Each row below holds a small network's activations on one input, seen along a few directions.
Each table varies a few parts of the input and shows all the possible inputs, shuffled.
A made-up example of a description, with smaller parts first: one of 5 places around a ring, together with either a single point or one of 11 places along a line or (one of 3 separate values, together with one of 6 places along a line).
Shared parts are said once, and a part with two or three values counts as separate values.
In the rows, zero is written as 128.

Other details of the inputs shift rows strongly along three fixed directions, in all tables alike. That doesn't count.

Table:
R1: [125  97  57 109 105 114 107 123 174 139 111  95  86]
R2: [121 134 129 132 156 153 138 148 115  88  82  78 112]
R3: [142  66 116 109 123 136 177 111 151 147 130 138 170]
R4: [120 175 156 144 141 129  98 143  95 105 123 118 107]
R5: [125  96  94 123 115 125 132 140 161 135 108 106 120]
R6: [127 134 125 145 104  94  95 133 154 144 150 141  97]
R7: [127  93  90 120 114 129 130 144 152 140 113 108 117]
R8: [117 140 123 128 150 158 136 151 111  95  80  81 117]
R9: [124 149 154 140 128 120 128 119 125 134 143 151 136]
R10: [114 178 156 148 143 126 108 139 106 109 122 121 106]
R11: [126  92  92 116 111 128 129 145 150 140 113 108 117]
R12: [126 145 115 154 105 107  92 136 156 148 152 143 102]
R13: [129  94  92 123 119 127 131 142 156 136 113 106 120]
R14: [140  66 116 105 119 133 176 112 147 152 133 141 172]
R15: [117 135 124 132 157 155 138 152 108  92  85  78 110]
R16: [129  85  96 127 116 126 130 142 154 129 114 101 108]
R17: [127 105 123 119 142 146 162 130 132 120 103 111 146]
R18: [124 150 152 135 126 120 127 122 121 137 143 152 135]
R19: [102 158  92 114 159 163 117 146  82  78  73  72  80]
R20: [126 176 153 150 145 131  99 141  99 100 124 116 106]
R21: [128 147 151 144 132 125 128 120 122 133 148 150 136]
R22: [134  88  92 124 114 124 125 142 157 130 113 100 113]
R23: [118  86  51 105 103 108 109 126 162 138 120 112  84]
R24: [139 118 137 123 101 106 129 109 144 169 169 181 157]
R25: [130 159 171 139 148 145 145 115  95 121 142 153 156]
R26: [118 181 153 148 145 133  98 145  95 105 122 117 105]
R27: [134 147 149 138 130 121 118 123 119 131 147 147 137]
R28: [125 140 121 149 102  95  91 133 161 146 149 143 102]
R29: [129  95  56 110 100 111 101 122 176 137 112  94  79]
R30: [123 131 130 135 157 158 140 146 109  87  87  79 114]
R31: [134 141 151 131 123 119 113 125 113 130 144 145 132]
R32: [123 138 121 146 107 104 100 136 147 149 151 145 101]
R33: [113 184 155 153 143 131 109 140 107 107 121 122 104]
R34: [127 108 121 119 140 149 162 131 131 122 103 112 145]
R35: [142 125 168 112 126 125 157  95 113 153 160 184 192]
R36: [135  98 125 117 141 144 158 129 124 116 108 108 142]
R37: [135 153 170 129 143 139 140 114  92 123 144 154 165]
R38: [138 150 172 129 140 134 138 110 101 121 139 154 161]
R39: [141 108 131  74 154 176 193  81  86 125 111 136 196]
R40: [128 132 124 146 107  99  95 135 149 142 151 140  96]
R41: [125 130 128 124 153 156 132 150 100  89  85  78 115]
R42: [117 181 151 145 139 130 103 141 104 111 122 124 111]
R43: [121 137 122 152 107 103  95 137 150 146 153 140  96]
R44: [140  63 120  98 119 128 179 109 150 151 127 141 175]
R45: [119 173 160 152 147 134 108 140  95 102 127 118 107]
R46: [127 150 148 141 131 125 126 125 118 133 146 149 132]
R47: [126 144 115 150 106 103  92 138 152 148 151 143 101]
R48: [124  91  94 126 117 132 136 144 151 136 114 105 113]
R49: [161  28 101  46 104 132 205  52 154 184 178 198 231]
R50: [120 134 126 132 157 152 141 149 115  90  85  78 114]
R51: [142 112 140 122 102 100 128 106 146 166 170 179 159]
R52: [138 150 172 128 143 137 140 112  93 121 145 153 166]
R53: [138 103 144 101 150 157 172 120 102 109  99 114 172]
R54: [130  93  96 129 120 123 133 140 164 128 111 101 110]
R55: [132 144 150 138 127 124 116 125 114 130 147 145 135]
R56: [135 104 150 104 154 156 178 119 101 107 100 114 168]
R57: [130 104 122 109 136 145 153 133 122 122 103 110 148]
R58: [122 138 126 150 106  95 100 130 160 145 150 144 102]
R59: [132  94 128 110 136 142 155 131 118 118 107 109 141]
R60: [136 107 144 104 155 162 170 126  94 108 101 111 168]
R61: [115  90  49 105 105 114 112 129 159 140 116 111  85]
R62: [126  88  98 120 119 128 139 140 150 137 113 109 120]
R63: [126 135 126 149 105  96  99 130 159 142 148 142 100]
R64: [126 143 120 149 107 100  95 132 160 149 149 146 109]
R65: [125  90 101 117 119 125 142 138 153 137 111 109 123]
R66: [131 153 137 115 123 111 110  90  99 131 165 177 128]
R67: [136 115 142 123 105 107 140 107 142 168 168 181 157]
R68: [143  81 143  99 144 151 198 103 124 132 120 141 197]
R69: [137 148 149 139 129 121 118 121 124 128 145 147 137]
R70: [130 156 172 133 144 140 145 116  92 123 144 154 157]
R71: [137 145 150 142 129 125 118 119 121 128 148 148 137]
R72: [129 144 153 137 129 119 121 124 116 131 146 147 130]
R73: [122 147  95 123  92  84  75 106 168 164 188 170  96]
R74: [128 141 121 149 106  97  93 132 162 146 150 144 106]
R75: [125  87 101 116 117 126 140 140 148 137 113 109 121]
R76: [117 140 123 133 156 157 142 152 113  94  83  80 113]
R77: [122 133 122 126 151 160 139 150 105  97  88  83 122]
R78: [129 105 122 118 143 146 162 130 131 120 106 110 146]
R79: [119 154  92 123  92  95  82 108 160 169 184 173  99]
R80: [124 136 126 144 105  93  98 133 154 147 151 144 102]
R81: [138 153 172  85 146 146 165  63  79 144 181 204 208]
R82: [127  85 102 117 115 122 136 140 150 136 115 108 118]
R83: [120 186 150 152 145 135 104 142 105 107 123 121 111]
R84: [121 180 153 154 146 137 104 138 102 106 126 122 113]
R85: [125 136 123 151 107  97  97 135 154 143 153 139  99]
R86: [137 153 175 125 142 135 134 114  90 118 139 151 159]
R87: [130  95  92 125 119 125 130 142 163 131 109 101 118]
R88: [129 146 149 132 124 121 115 127 113 135 144 148 134]
R89: [134 147 150 141 130 125 121 119 122 131 148 150 141]
R90: [121 176 155 149 145 138 103 141  93 105 126 121 113]
R91: [131  86  98 125 117 124 135 139 156 129 114 102 113]
R92: [132 101 118 115 135 154 154 134 118 123 109 111 147]
R93: [126 132 125 128 153 153 135 147 115  91  83  81 119]
R94: [119 180 156 146 142 126 100 140 103 104 120 118 109]
R95: [133 167 145 119 125 119 115  85 110 145 163 173 142]
R96: [137  96 122 115 136 148 149 131 119 117 109 107 144]
R97: [124  89  98 117 115 129 139 143 148 138 112 109 118]
R98: [125 146 115 152 107  98  90 137 161 147 149 141 101]
R99: [132 162 166 133 143 140 138 116 101 125 139 155 160]
R100: [119 176 154 154 147 128 106 141 104 103 125 117 102]
Description of these inputs: one of 4 places along a line, together with either one of 3 separate values or (one of 2 separate values, together with one of 11 places around a ring).
Question: The inputs of R87 and R98 match in every part but the place on the line of 4. If R100 is changed in the same way as R87 into R98, which row does it become?
Answer: R15
Question: The inputs of R36 and R46 match in every part but the place on the line of 4. If R30 is changed in the same way as R36 into R46, which row does it become?
Answer: R25
Question: Start at R96 and move only the place on the line of 4, one step at a time. The first step leads to R55. Which rows follow, in order?
Answer: R90, R92
Question: Change only the place on the ring of 11 in R99. List by row number the other rows that result.
Answer: R7, R8, R11, R12, R24, R42, R47, R77, R83, R92
Question: Change only the choice among 2 separate values in R94. List by row number the other rows that result.
Answer: R44
Question: Start at R67 and move only the place on the line of 4, one step at a time. The first step leads to R65. Which rows follow, in order?
Answer: R80, R6
Question: Change only the choice among 3 separate values in R61. List by row number the other rows that result.
Answer: R81, R95

Table:
R101: [133  83  79  83  63 126 133  58 185 178 177 196 169]
R102: [127 140 187 163 120 103 103 129  92 121 160 145 103]
R103: [117 100  55 140 127 119 128 168 211 104  64  48  73]
R104: [140  27 109  98 111 124 169 140 144 126  87 105 135]
R105: [116 189 109 146 140 111  89  94  86 131 138 164 105]
R106: [151 154 178 159 124 104  68 135 110 113 152 130 125]
R107: [109 107  82 150  75  95  99 173 191 186 138 146  84]
R108: [144  45  89  64 102 104 167  74 146 178 223 225 189]
R109: [123  89  53 141 116 147  98 200 182 131  76  40  95]
R110: [178 111 144  52 172 207 211  69  49 110 113 127 206]
R111: [ 98 199 139  92 133 100  81 102 101 138 147 136  98]
R112: [104 173 162 173 122 129 112 157 103 149 159 146 109]
R113: [127 138 146 113 157 176 173 159  89 105  81 106 180]
R114: [118 136 156 129 176 161 187 127 116  90  80 104 142]
R115: [136 146 143 145 179 165 143 136 130  82  84  67 146]
R116: [113 173 172 177 143 115 129 117 132 127 160 145 105]
R117: [140 163 174 149 117  90  86 138 108 107 140 146 115]
Question: What do these inputs look like to the network?
Answer: either one of 5 separate values or (one of 3 separate values, together with one of 4 places along a line)
Question: Change only the place on the line of 4 in R104. List by row number the other rows that result.
Answer: R102, R106, R117

Table:
R118: [127 131 139 118 130 124 129 124 114 122 119 128 129]
R119: [130  60  90 107 127 156 181 143 148 138  88  99 155]
R120: [122 166 170 134 151 155 142 133  75 120 133 146 157]
R121: [124 165 184 133 159 145 146 120  79 105 133 141 150]
R122: [139  67 116 103 133 154 186 119 127 138 121 128 173]
R123: [125 153 131 158 136 124 106 145 144 109 113 100  98]
R124: [126 164 177 112 153 143 134 117  63 105 129 142 150]
R125: [114 157 112 136 131 133  85 158 103 105 108  93  76]
R126: [142 149 172 109 149 148 141 108  78 112 134 145 174]
R127: [101 183  64 156  98  88  46 134 186 141 140 118  31]
R128: [120 148 119 138 126 127  96 145 116 116 112 106  91]
R129: [128 148 126 140 136 126  97 140 125 101 119 100  96]
R130: [115 148 132 152 135 120 113 146 136 111 112 104  91]
R131: [120 118 110 140  85  86 103 136 175 178 170 167 112]
R132: [147 129 143 129  99  94 110 100 149 163 173 180 150]
R133: [141  96 122 139  94  99 133 110 170 176 172 177 143]
R134: [133 142 153 143 109  88 107 106 139 148 172 176 124]
R135: [130 141 140 141 133 133 131 137 136 128 121 126 141]
R136: [134 160 174 134 155 145 137 113  77 104 132 142 147]
R137: [140  57  95 102 135 154 177 133 155 122  93  88 156]
R138: [123 162 123 155 139 123  86 150 133  91 103  82  75]
R139: [135  58  97 114  85  99 156 119 193 189 151 164 156]
R140: [107 102  38  88 146 166 142 140 143 101  64  50  91]
R141: [137 140 166 118 151 149 149 108  73 113 142 150 162]
R142: [134  63  92 100 131 158 176 143 153 132  90  92 162]
R143: [136 122 144 127 103  91 117 102 138 159 183 186 137]
Question: What do these inputs look like to the network?
Answer: one of 2 separate values, together with either a single point or (one of 3 separate values, together with one of 4 places along a line)
Question: Which other rows agree with R138 in the choice among 2 separate values? List them by row number.
Answer: R118, R119, R123, R127, R128, R130, R132, R133, R134, R135, R136, R139
Question: Start at R142 and move only the place on the line of 4, one step at a time. The first step leads to R137. Which rows follow, in order?
Answer: R129, R126
Question: Change only the choice among 3 separate values in R137. List by row number the other rows that result.
Answer: R121, R122
